These are the activations of a small network on made-up records, seen along a few directions, one row for each record.
Records have a field called Y. Each example row is followed by its value.
The word none means that the record has no Y.
Other fields move the rows too, some of them a lot.
In the rows, 500 means zero.
Random noise pushes rows far along 2 fixed directions. That doesn't count. These rows show it; they differ only by the noise:
[407 389 490 493 393 690 524 297 568 627 387 657 523 614 580]
[471 465 483 441 431 492 502 413 581 541 435 553 514 414 478]
[520 525 492 335 418 333 493 490 623 474 458 491 509 200 385]
[386 367 503 454 346 749 536 251 589 653 361 706 528 628 602]

[422 420 477 622 531 631 533 372 473 615 438 580 503 715 527]
y5
[484 457 453 666 608 481 482 485 469 526 490 454 482 601 464]
none
[569 582 530 514 506 465 506 513 617 410 622 379 546 404 531]
y7
[531 487 461 705 627 553 456 531 435 484 612 359 479 670 541]
y4
[508 448 501 480 477 534 475 433 543 518 499 491 474 502 490]
y4
[457 452 465 599 538 507 499 430 516 552 438 522 491 553 451]
y5
[465 458 395 704 662 438 469 531 348 549 401 546 454 661 408]
y7
[609 597 661 401 469 637 567 604 554 425 722 403 550 546 706]
y6
[544 546 447 633 562 400 459 481 534 393 550 326 497 430 444]
y2
[420 436 546 405 459 533 513 466 481 577 428 613 524 547 535]
y1
[421 421 427 644 504 664 516 403 423 575 430 629 500 707 567]
y3
[451 475 416 602 596 441 480 509 401 544 403 598 463 566 421]
none
[524 572 516 488 604 358 488 622 429 437 602 409 544 456 527]
y1
[549 582 450 454 387 443 471 464 708 404 494 476 507 251 388]
y6
[496 464 454 678 532 574 465 390 512 480 522 443 525 613 537]
y2
[433 446 474 509 348 693 518 295 647 513 409 655 489 559 576]
y3

Here are new rows. What is Y for each?
[452 464 506 493 439 638 530 356 610 538 478 574 530 496 558]
none
[461 426 504 427 341 691 470 322 619 567 408 658 456 563 507]
y4
[564 534 556 661 692 563 523 613 372 453 659 381 518 697 654]
y7
[620 619 522 491 675 249 484 766 366 388 580 386 459 377 399]
y7
[527 489 506 649 566 617 455 468 479 484 622 414 502 669 640]
y4
[505 505 424 678 577 392 430 522 408 503 433 484 462 582 396]
y2
[371 383 542 397 434 625 529 399 446 645 371 696 527 637 574]
y1
[503 449 506 516 473 608 484 407 560 528 539 497 481 608 547]
y4
